These are the activations of a small neural network, seen along a few directions. Each row is one input.
In each table, some parts of the input vary, and every possible input appears once, in random order.
Descriptions start from the smaller parts, as in this example, which fits no table here: one of 5 places around a ring, together with either a single point or one of 11 places along a line or (one of 2 separate values, together with one of 6 places along a line).
Shared parts are said once, and a part with two or three values counts as separate values.
In the rows, zero is written as 128.

Other details of the inputs shift rows strongly along two fixed directions, in all tables alike. That doesn't count.

A family of inputs:
R1: [ 92 117 140 121 189 102 126 118 169 109 115 176 141 165]
R2: [ 81 132 136 159  80 134 187  76 124 113 110 136 131 115]
R3: [165 132 111 144  74 154 137 148  81 156 146  95  86 104]
R4: [174 124 120 111 154 120  42 175 134 156 137 102 132 127]
R5: [ 86 125 144 114 161 100  93 102 177 115  98 140 166 142]
R6: [ 83 122 142 116 171 109  98 108 176 116 100 144 166 141]
R7: [169 132 116 146  65 145 134 136  77 155 148  92 101 107]
R8: [174 120 120 106 148 111  39 170 138 155 127 103 116 129]
R9: [203 133 113 118  98 139 170 166  76 122 158 119  77 115]
R10: [ 92 121 128 161 112 148 220  99 117 104 131 167  98 141]
R11: [167 134 111 146  77 160 140 151  81 154 152  96  95 101]
R12: [ 93 125 131 153 112 150 221  98 111 107 135 162 107 143]
R13: [ 85 126 138 154  85 146 192  76 123 107 114 133 139 121]
R14: [ 85 131 142 121 165 102  95 107 174 119 106 143 177 134]
R15: [ 78 129 137 122 177 117 100 117 178 119 108 146 168 137]
R16: [168 127 115 114 158 120  43 181 137 159 137 108 123 120]
R17: [196 128 115  89 183 101  79 198 136 126 143 136  96 134]
R18: [170 124 119 111 148 107  38 172 136 161 128 106 118 124]
R19: [ 97 125 136 155 104 141 217  87 107 106 137 159 122 147]
R20: [ 76 129 135 122 171 104  96 114 179 124 100 149 153 133]
R21: [ 80 132 144 113 174 115 101 107 170 121 111 138 188 141]
R22: [116 137 134 130 111 124 222 100 116  82 130 160 121 127]
R23: [174 122 123  99 155 125  45 169 127 160 139  95 139 133]
R24: [209 130 113 123  95 130 162 166  81 118 155 121  72 115]
R25: [175 129 111 151  69 152 134 150  82 151 146  98  89  99]
R26: [106 138 131 130 119 132 229 106 121  82 126 165 109 125]
R27: [169 129 119 105 160 129  47 178 130 160 144  99 137 129]
R28: [ 77 129 140 109 172 110  99 108 177 120 102 141 162 141]
R29: [ 75 132 143 113 169 102  97 103 173 125 102 142 174 138]
R30: [172 134 116 147  68 151 137 140  76 152 154  93 110 104]
R31: [ 81 133 146 115 170 109  99 103 169 119 113 138 193 143]
R32: [172 130 121 105 154 119  44 172 128 162 141  99 141 124]
R33: [ 83 127 146 110 170 109  98 101 169 119 110 138 186 145]
R34: [175 122 109 146  77 165 136 154  83 151 148  95  82 107]
R35: [173 128 117 140  64 149 135 134  79 149 146  89 100 111]
R36: [201 127 119  88 177  95  77 193 135 124 140 135 100 135]
R37: [ 85 132 137 159  85 147 191  79 122 108 119 132 145 118]
R38: [ 78 130 134 148  98 156 193  85 123 113 118 134 135 121]
R39: [ 80 131 136 146  87 145 191  74 122 112 112 131 135 120]
R40: [188 120 114 140  96 154 157 157  69 147 166 117  78 136]
R41: [ 79 125 137 117 171 109  96 112 181 118  99 146 152 138]
R42: [ 97 121 136 159 103 139 218  87 114 101 130 162 113 145]
Description of these inputs: one of 6 places around a ring, together with either one of 2 separate values or one of 5 places around a ring.
- Changing only the place on the ring of 6 turns R33 into R23. The same change can be made to R7. Which row results? => R29
- Changing only the place on the ring of 6 turns R28 into R35. The same change can be made to R26. Which row results? => R22
- Change only the place on the ring of 6 in R1. List by row number the other rows that result. => R10, R12, R19, R40, R42
- A walk changes only the place on the ring of 5. It starts at R38 and steps to R28. List the rest of the walk in order. => R3, R11, R27
- Change only the place on the ring of 6 in R31. List by row number the other rows that result. => R4, R15, R21, R27, R37
- Change only the choice among 2 separate values in R1. List by row number the other rows that result. => R36

A family of inputs:
R43: [138 126 128 137 103 131 165 120 110 117 133 134 108 129]
R44: [108 131 128 147 100 149 209 103 109 105 131 147 113 124]
R45: [158 128 123 135  93 143 168 130  92 123 145 120 106 123]
R46: [ 33 127 152 126 177 117  92  78 192 127  94 143 207 147]
R47: [148 131 122 140  93 142 169 128  95 127 142 124 105 120]
R48: [155 126 125  96 191 105  66 169 152 135 134 135 132 146]
R49: [ 83 129 134 144 120 133 204  93 135  94 115 162 118 131]
R50: [ 88 129 138 115 175 112 144 114 164 101 113 164 146 145]
R51: [183 129 110 146  77 154 158 154  74 143 157 107  81 111]
R52: [161 122 130  95 180  97  62 160 149 134 130 129 136 148]
R53: [223 128 107 127  88 148 113 183  65 159 168  89  80 114]
R54: [162 123 124 100 176 109  75 171 144 135 133 131 118 142]
R55: [135 131 130 100 163 101  28 148 165 147 112 106 162 122]
R56: [159 128 120 125 122 140 146 150 106 128 143 126 102 126]
R57: [ 65 125 134 171  72 160 179  69 119 132 113 121 140 118]
R58: [210 125 106 137  91 145 113 180  77 157 160  98  72 114]
R59: [113 138 128 138  88 139 141 106 120 129 119 106 141 101]
R60: [ 83 131 141 121 169 111 135 108 164 107 113 158 162 142]
R61: [ 50 138 143 143 104 129 169  62 154 103  92 136 167 110]
R62: [130 123 131 100 191 100  82 150 163 124 122 147 138 147]
R63: [122 124 131 110 179 106  98 142 160 120 121 150 133 145]
R64: [155 124 129  97 180  98  59 162 150 139 129 130 138 144]
R65: [147 128 122 144  91 139 165 127  98 127 138 126  99 121]
R66: [141 125 128 111 167 107  85 152 147 133 128 135 133 138]
R67: [ 80 131 140 141 113 129 208  78 132  91 117 158 139 135]
R68: [ 98 125 133 133 139 132  80 117 147 152 119 112 162 132]
R69: [195 135 111 130  71 151  93 163  81 164 149  67 108  91]
R70: [ 64 126 134 174  72 160 177  69 120 132 113 123 138 118]
- Changing only one part turns R59 into R55. The same change can be made to R51. Which row results? => R58
- Describe the family of inputs behind these rows. => one of 4 places along a line, together with either one of 2 separate values or one of 5 places along a line
- Which other rows agree with R64 in the place on the line of 4? List them by row number. => R52, R54, R57, R61, R62, R66

A family of inputs:
R71: [117 142 129 143  74 146 190  99 101 113 129 117 132 101]
R72: [165 133 117 149  70 161 200 133  68 126 158 118  88 113]
R73: [ 81 126 149 106 189  95 131 100 176  96 108 170 172 158]
R74: [205 125 107 117 132 143  89 194  94 158 162 103  90 124]
R75: [ 63 132 145 117 172  93 110  96 190 104  89 158 169 134]
R76: [ 89 127 135 156  90 137 231  77 115  91 122 160 112 132]
R77: [163 134 122 146  45 152 185 116  72 126 140  98 103  99]
R78: [ 51 124 137 180  68 166 196  56 117 130 114 129 143 123]
R79: [205 118 110 112 152 116  58 198 115 159 150 114  84 135]
R80: [ 76 112 143 125 204 115  66 120 178 145 118 150 171 175]
R81: [ 67 126 140 114 194 109 126 111 185 105 103 171 155 152]
R82: [210 127 117 101 129 109  43 182 114 155 142  90 112 119]
R83: [144 130 124  98 170 109  43 163 159 144 120 113 142 124]
R84: [155 136 117 129 103 143 123 146 108 139 137 102 119 103]
- Describe the family of inputs behind these rows. => one of 2 separate values, together with either a single point or one of 6 places around a ring
- Change only the place on the ring of 6 in R82. List by row number the other rows that result. => R71, R75, R77, R83, R84
